A small network was shown many inputs. Here are its activations along a few directions, one row for each input.
Each table varies a few parts of the input and shows all the possible inputs, shuffled.
A made-up example of a description, with smaller parts first: one of 3 separate values, together with either a single point or one of 11 places around a ring or (one of 5 places around a ring, together with one of 6 places along a line).
Shared parts are said once, and a part with two or three values counts as separate values.

Other details of the inputs shift rows strongly along three fixed directions, in all tables alike. That doesn't count.

Table:
x1: |  19 |  16 |   2 |  -1 |   3 |   2 |  20 |  -2 |  -4 |  -4 | -22 |  -5 |
x2: | -30 |  11 | -10 | -17 |  -9 |   9 |   7 |   1 |  10 |   9 |  22 |   7 |
x3: |  13 |  13 |   9 |  27 |  -6 | -13 |  22 |   3 |  -2 | -24 | -42 |  -9 |
x4: |  15 |   1 |   7 |   5 |  23 | -23 | -16 |   1 |  -6 | -13 | -29 |   2 |
x5: |  33 | -26 |   5 |  -5 |  33 |  28 |  -5 |   5 | -14 |  19 |  -3 |  30 |
x6: |  23 |  12 |  -1 |  11 | -15 |  29 |  50 |  -2 |  10 |  -4 |  -4 |  -6 |
x7: | -11 |  17 |   0 |   6 | -28 |  12 |  32 | -10 |  25 | -30 |  -9 | -29 |
x8: | -45 |   8 |  -3 |   8 |  -3 | -38 | -16 |  -4 |  14 | -25 |  -9 | -14 |
x9: |   0 | -18 |  -5 | -14 |  -2 |  17 |  12 |   0 | -23 |  31 |  23 |  19 |
x10: | -10 |   9 |  -2 | -11 |   8 |  10 | -12 |   7 |  -2 |  14 |  14 |  10 |
x11: |  9 | -9 | -4 | -8 |  1 | 26 | 24 | 14 | -6 | 15 |  8 | 33 |
x12: |   5 |   2 | -20 | -21 | -12 |  37 |  19 |  -6 |   5 |  14 |  12 |  15 |
x13: | -25 | -15 |  -5 | -12 | -19 |   9 | -11 | -14 |   5 |  -3 |  36 |  -1 |
x14: |  -5 | -12 |  12 |   2 |  23 | -34 | -51 |   7 |  18 |   8 | -11 |  -4 |
x15: |   4 |  -7 |  -9 |   4 |  -7 |  -6 |  -3 |  -6 |  -5 | -13 |  -2 | -20 |
x16: |  -8 | -11 | -14 | -11 |   6 |   6 | -19 |   0 |   6 |   3 |   2 |  16 |
x17: |  36 | -11 |  13 |   7 |  35 |  -8 |  -5 |  20 | -37 |  16 |  -9 |   0 |
x18: |   4 | -15 |   4 |   2 |  28 | -14 | -44 |  -2 | -20 |  15 |  23 |   8 |
x19: |  29 | -16 |  -5 |  -3 |   1 |  43 |  27 |   6 |  -3 |  17 |  11 |  37 |
x20: | -21 |  -7 |   7 |   3 |  -7 | -21 | -25 | -10 |   3 | -26 |   2 | -26 |
x21: |  16 |  14 |  12 |  33 |  12 | -19 |   7 |  15 |  -5 | -22 | -33 | -12 |
x22: |  38 |   6 |   6 |   7 |  -3 |  -6 |  28 |   0 | -19 | -11 | -26 | -16 |
x23: |  29 |  -1 |   7 |   9 |  -5 |   6 |  30 |   1 | -24 |   3 | -19 |  -6 |
x24: | -26 | -17 |  -9 | -31 | -47 |   6 |  -6 |  -8 |  24 |  20 |  37 |   7 |
x25: |  12 | -11 |  17 |   4 |  41 | -23 | -53 |  14 | -34 |  12 |   2 |  -2 |
x26: | -24 |  13 |  -2 |  22 | -13 | -25 |   0 |  -1 |  23 | -32 |  -2 | -11 |
x27: | -19 |  -2 |   1 | -20 |   8 | -16 | -45 |  -3 |  23 |  25 |  15 |   0 |
x28: | -18 |  18 |  -7 |   4 | -14 |   1 |  26 |  -7 |   8 |  -1 |  -2 | -12 |
x29: | -39 |  13 | -10 | -19 | -22 |   6 |  -3 | -15 |  13 |   2 |  13 |   3 |
x30: |  -4 |  24 |   2 |  19 |  -8 |  -3 |  11 |  -5 |  15 | -14 |   0 | -17 |
Each input here is: one of 3 separate values, together with either a single point or one of 9 places around a ring.
- Changing only the choice among 3 separate values turns x4 into x1. The same change can be made to x8. Which row results? => x28
- Which other rows does x25 become when the choice among 3 separate values takes its other values? List them by row number. => x10, x21
- Which other rows agree with x22 in the choice among 3 separate values? List them by row number. => x9, x13, x15, x17, x18, x20, x23, x24, x25
- Which other rows does x14 become when the choice among 3 separate values takes its other values? List them by row number. => x24, x27

Table:
x31: | -26 |   8 |   3 |   3 | -13 | -36 | -19 |  -1 |  31 | -37 |  -8 | -31 |
x32: |  57 |  -5 |  -3 |   8 |  20 |  27 |  24 |   6 |  -8 |  20 | -20 |  28 |
x33: |  31 |  -1 |  15 |  25 |  29 | -25 | -31 |   3 |  -1 | -11 | -37 | -31 |
x34: | -13 |  -9 |   6 |  -5 |  19 |  -4 | -23 | -13 |  -7 |  -6 |   5 |  12 |
x35: | -15 | -10 |  -7 | -20 | -11 |   3 | -26 |  -7 |  17 |   5 |  17 |   6 |
x36: | -10 |   5 |   3 |   0 | -27 |  -3 |  25 |   2 |  22 |  -6 |   3 | -12 |
x37: | -16 |   4 |  -7 |  -7 |  -5 |   1 | -18 |  -4 |  -4 |   0 |  35 |  -3 |
x38: |   4 |   4 |  18 |  21 |  15 | -27 | -26 |   0 |   2 |  -2 | -23 | -32 |
x39: |  15 |   8 |   4 |   5 |   4 |  15 |  11 |   7 |   9 |  -9 | -17 |   1 |
x40: |   6 |  11 |  -3 |   2 | -13 |  11 |  15 |  -5 |  19 | -16 |  -9 |   6 |
x41: |  -5 |  10 | -11 |   4 | -21 |  19 |  27 |   5 |  23 | -16 |  -5 |  -4 |
x42: |   3 |   8 |   3 |   1 | -12 |  16 |  26 |  -3 |  12 |   6 |   1 |  11 |
x43: | -30 |  -3 |  -8 | -27 |  -8 | -15 | -26 |  -8 |   2 |   8 |  17 |   6 |
x44: |   1 |   6 |  -1 |   3 | -22 |  19 |  22 |   0 |  -3 |  -6 |   8 |  18 |
x45: | -44 | -15 | -14 | -19 |  -3 |   8 | -16 |  -6 |   3 |   0 |  29 |  13 |
x46: |  -1 |  -1 |  -4 |  -2 | -39 |   7 |  33 |   8 |   3 | -10 |  14 |   1 |
x47: |   8 |  15 |   2 |  -3 |  -1 |   7 |  18 |  -3 |  -6 |  -1 | -15 |   8 |
x48: | -10 |   9 |  -1 |   2 | -25 |  16 |  20 |   5 |   1 | -12 |   9 |   8 |
x49: | -12 |   5 |  -4 |   1 | -49 |   1 |  22 |  -2 |   9 | -17 |  11 | -10 |
x50: |  21 |  -4 |  -5 |  -5 | -21 |  18 |  24 |   1 |  14 |   1 |  -3 |   6 |
x51: | -26 | -10 |   0 | -14 |   9 |   8 | -17 |  -6 |  -5 |  -5 |  15 |  12 |
x52: | -27 | -10 |  -3 | -15 | -17 | -14 | -24 |  -2 |   4 |  -2 |  28 |   7 |
x53: |  29 |  -1 |  14 |  11 |   7 |  -3 |  17 |   9 |   0 |  13 | -15 |  -6 |
x54: |  17 |  -1 |   5 |  14 | -16 |   0 |   6 |   4 | -12 |  -3 |  -5 | -13 |
x55: | -17 |  -6 |  -5 |  -4 | -37 |   3 |  23 | -13 |  11 | -19 |   8 | -17 |
x56: |   0 |  -7 |  -2 | -20 |   7 |   1 | -20 |  -5 | -14 |  21 |   6 |   9 |
x57: | -37 |  25 |   3 |   0 |  -7 | -22 | -10 |  -1 |   8 | -28 | -12 | -19 |
x58: | -22 |  -3 |  -3 | -22 |   4 | -17 | -24 |   0 |  -3 |   3 |  10 |   2 |
x59: |  -9 | -21 |  -4 | -11 |   2 |   8 | -21 | -10 | -10 |  10 |  15 |   1 |
x60: |  -2 |   6 |  -6 |  10 | -11 |   7 |  29 |   4 |  15 |   7 |  -3 |   2 |
x61: | -12 | -11 |  -4 | -15 |  19 |   6 | -26 | -12 | -12 |   9 |  33 |   1 |
x62: |   0 |  17 |  11 |  17 |  15 | -19 |  -7 |  -3 |   8 |  -4 |  -2 | -32 |
x63: |  -6 | -10 | -14 | -23 |  24 |   9 | -19 |   3 | -19 |  36 |  13 |  33 |
x64: |  -5 |   5 |  -7 | -24 |  11 |  10 | -18 |  -6 | -13 |  20 |  25 |   7 |
x65: |  10 |  -6 |  14 |  -6 |  40 |   6 | -25 |  10 |  -9 |  27 |   2 |  19 |
x66: |  10 | -26 |  -3 |  -3 |  47 |   1 | -28 |   2 | -27 |  27 |   4 |  25 |
x67: |   9 |   1 |  -2 |  10 |  -3 |  13 |  17 |  16 | -11 |   0 |   1 |   9 |
x68: |   9 | -11 |   0 |   0 | -12 |   4 |  29 |   2 |  -3 | -11 |  -1 |  -7 |
x69: |   8 |   3 |  -6 |  -9 | -18 |  16 |  17 |  -4 |  -9 |  13 |  -2 |  -3 |
x70: | -14 |   0 |  -9 | -15 |  17 |   3 | -12 |   7 | -11 |  16 |   5 |  12 |
x71: | -10 |  11 |   8 |  26 |   8 | -44 | -20 |   0 |  -1 | -28 | -18 | -17 |
x72: | -10 |  13 | -12 |  -8 | -22 |   6 |  28 |  -6 |   5 |   0 |  -2 |   9 |
x73: | -31 |  17 |   6 |  20 |  -5 | -40 | -14 |  -9 |  25 | -24 | -15 | -24 |
x74: |  12 |   1 |  13 |  31 |  31 | -34 | -11 |  -6 | -12 | -23 | -34 | -19 |
x75: |   3 | -16 |   7 | -13 |  15 |   1 | -24 |  -1 |  -3 |  31 |  12 |  10 |
x76: |  22 |  -1 | -11 |   6 |   0 |  19 |  20 |   5 |   7 |   7 | -10 |  13 |
x77: |  20 |   2 |   1 |  28 |  10 |  -9 |  11 |  13 | -17 |  -4 | -18 |  -2 |
x78: |  25 |   7 |  19 |  31 |  46 | -21 |  -7 |  19 |  -9 |   1 | -37 | -19 |
x79: | 40 |  9 | -2 |  7 |  6 | 22 | 20 |  1 |  2 |  2 | -5 | -8 |
x80: |  50 | -21 |   6 |   2 |  13 |  22 |  30 |   5 | -25 |  18 |  -9 |  12 |
- What do these inputs look like to the network? => one of 5 separate values, together with either a single point or one of 4 places along a line or one of 5 places around a ring
- Changing only the choice among 5 separate values turns x52 into x80. The same change can be made to x44. Which row results? => x34
- Changing only the choice among 5 separate values turns x55 into x35. The same change can be made to x74. Which row results? => x32
- Which other rows agree with x60 in the choice among 5 separate values? List them by row number. => x36, x38, x42, x53, x62, x65, x73, x75, x78
- Which other rows agree with x43 in the choice among 5 separate values? List them by row number. => x47, x56, x57, x58, x63, x64, x69, x70, x72
- Which other rows does x44 become when the place on the ring of 5 takes its other values? List them by row number. => x48, x67, x71, x77
- Which other rows does x40 become when the place on the ring of 5 takes its other values? List them by row number. => x32, x39, x41, x76
